[[ 55  54  74 180]
 [162  65  98 157]
 [ 70 141 193 217]] Answer: 193

[[193  86 194  60 196 205]
 [144 145 141 141 140 141]
 [ 91 112 140 147 127 115]] Answer: 127

[[140 133 101 171]
 [ 70 148 213 137]
 [154 124 126 183]] Answer: 126

[[144 169 133 159 148 136]
 [132  43 131  43 153 132]
 [130  77 140  72 151 133]] Answer: 151

[[200 120 135 157 123 103]
 [207 129  91 123 132 147]
 [141  96 137 163 162 103]] Answer: 162

[[142  80 200 132]
 [138  84 199 149]
 [168 109 140 146]] Answer: 140
---
[[125 114 101  82 135 131 167 179 181 127]
 [ 43  84 148 107  73 132 146 160 108  67]
 [ 82 118  91 118 126 184 108 119 106  88]
 [143 171 126  98 179 140  49 173 105 140]
 [186  97 145 103  90 190 154 166 147 175]
 [151  90 106 164  79 141 183  47 177 148]
 [137 137 156 155 143 158 132  53  93 135]
 [ 95 157 119 149  85 160 144 146 177 110]
 [117 142 136 123 142 157  93 191 103 135]] ==> 135

[[141 112 128 167  88 137]
 [145 114  93 108 133 146]
 [160 172 115 130  83 138]
 [118 133 133 122  93 113]
 [109 110  96 145 152 125]
 [144 179  99 111 120 172]
 [158 130 168 107 135 166]
 [148 163 107 125 164 113]
 [120  99 113 191 203 128]
 [162 112 126 143 134  92]
 [144 123  91 113 132 138]
 [114 122 112 155 144 123]] ==> 123

[[128  92 121 154 129 141 123 127 145 123 172]
 [131 134 168 129 130  87 134 112  95 116 149]
 [121 171 132 123 123 138 136 116 122 128 109]
 [133 101 167 113 127 156 130 111 148 120 113]
 [152 108 135 120 129 130 146 168 101 153  95]
 [151 149 139 118 123 127  78 142 126  95 137]
 [141 139 130 152 133  45 140 125  75 136 147]
 [108 143 147 122 154 130 142 113 146 113 111]] ==> 111

[[145 126 133 116 129 128 113 147 132 155 129 120 139]
 [153 187 159 123 171 186 173  74 113  70 156  97  62]
 [105 124 106 136 147 118 172 113 131 121 139 151 123]
 [123 128 131 185 161 141 150 108  92 105 163 142 136]
 [134 133 143 124 121 125 123 124 135 132 122 150 126]
 [164 110 144 132 145  94 115 137 157 129 134 104 156]
 [116 114 152 122 181  78 168 137 151 123 161  90 119]
 [121 103 116 137 112 126 138 120 148 120 132 134 148]
 [143 144 120 129 123 121 111 131 119 138 122 151 128]
 [115 111 100  87 165 130 128 133 147 132 144 138 126]
 [140 132 131 102 150 144 113 163 114 152 160 114 172]
 [139 168 201  69  93 127  56 194 126 128 100 118 116]] ==> 116

[[137 124 130 122 148 115 128 132 122 123 115 144]
 [110 120  93 179 104 133 103 132 101 180 112 141]
 [143 128 137  83 170 114 158 117 133  96 124 110]
 [ 93 120 125 173  91 145  99 137 128 167 161  96]
 [106 137  96 106 149 121 144 108 118 129  98 149]
 [136 114 172 113 123 116 146 131 147 124 147 123]
 [103 115 119 121 105 114 131 127 122 133 133 103]
 [152 133 168  58 187 120 159 117 153  44 154  80]] ==> 80
---
array([[158, 107, 117, 134,  98, 146, 140],
       [ 51, 161, 121,  79, 174, 173, 155]]) out 140, 51

array([[ 90, 109, 160,  82,  62, 121],
       [175,  95, 124, 192,  53, 142],
       [146, 181, 141, 146, 145,  85]]) out 121, 146

array([194, 155, 169,  42, 164,  57]) out 57, 194

array([125, 178, 218, 108, 116, 176]) out 176, 125

array([[113, 213, 152, 197,  85, 110],
       [ 86,  90, 134, 191, 133, 127]]) out 110, 86

array([141,  64, 202, 153, 113]) out 113, 141

array([ 41,  52, 160, 173,  93]) out 93, 41
---
[[55, 58, 122, 68], [40, 56, 192, 208], [34, 110, 114, 218]] Answer: 114
[[137, 116, 95, 118, 158], [163, 78, 163, 141, 98], [76, 133, 44, 80, 141]] Answer: 44
[[114, 188, 93, 67], [80, 122, 174, 165], [177, 129, 52, 190]] Answer: 52
[[138, 85, 207, 201, 216, 156], [122, 112, 147, 124, 139, 120], [104, 100, 107, 151, 101, 135]] Answer: 107
[[203, 94, 38, 161, 61, 113], [69, 89, 153, 80, 140, 67], [98, 180, 147, 183, 166, 71]] Answer: 147
[[201, 166, 66, 132, 122, 157, 116], [75, 87, 157, 87, 61, 89, 201], [183, 91, 91, 87, 34, 116, 217]] Answer: 91
[[161, 130, 194, 193, 113], [167, 128, 201, 195, 106], [100, 133, 120, 137, 144]] Answer: 120
[[164, 126, 117, 122, 74, 197, 81], [46, 140, 197, 137, 138, 137, 115], [148, 71, 161, 162, 112, 120, 60]] Answer: 161
[[210, 162, 95, 134], [195, 114, 137, 123], [182, 114, 147, 121]] Answer: 147
[[91, 130, 148, 143, 204], [130, 155, 108, 58, 110], [158, 129, 139, 182, 124]] Answer: 139
---
155 123 43 107 178 99 220 -> 107

124 84 107 128 121
132 79 125 72 132
72 198 147 130 166
-> 125

105 205 136 107 159 94 172 -> 107

116 112 216 81 39 99 105 -> 81

199 138 96 148 133 165 131 -> 148

166 109 86 124 139 142 58 -> 124
---
170 191 103 78 100
78 183 144 171 100
206 165 105 87 82
| 100

44 189 86 197
186 41 210 79
163 103 176 67
| 79

127 93 147 158 108
68 139 140 186 109
55 141 138 187 109
| 109

157 104 189 163 122
165 104 170 201 114
128 159 167 76 131
| 114

47 74 184 112 91 117 192
125 120 206 168 121 107 118
94 100 194 136 121 144 166
| 118

45 105 60 141 197 167 91
39 103 63 144 190 160 93
40 96 69 146 195 163 86
| 93

60 187 165 112 174 79 86
76 180 163 66 185 127 91
204 103 112 128 170 223 178
| 91
---
Input:
138 99 130 144 60 77
103 75 65 123 91 214
137 214 82 96 96 190
Output: 137

Input: 132 75 61 81
Output: 132

Input: 112 126 103 77 200 163
Output: 112

Input:
146 108 201 177 188 49 121
125 140 82 59 136 200 167
Output: 125

Input:
60 190 58 106 183
60 212 169 143 48
Output: 60

Input: 88 139 84 55 137
Output: 88
---
array([[190,  64, 175,  49],
       [ 48, 121, 217,  57]]) Answer: 190, 57

array([164, 150,  60, 161, 170]) Answer: 164, 170

array([119,  34, 148, 111,  78, 106]) Answer: 119, 106

array([[111, 145, 152, 138, 126, 143],
       [ 45, 126, 150, 124, 118, 173]]) Answer: 111, 173

array([ 88, 173, 103,  59, 180]) Answer: 88, 180

array([[145, 122, 136, 112, 158,  96, 185],
       [133, 137, 107,  82, 103,  73, 139],
       [150, 101, 155,  84, 122, 200, 117]]) Answer: 145, 117
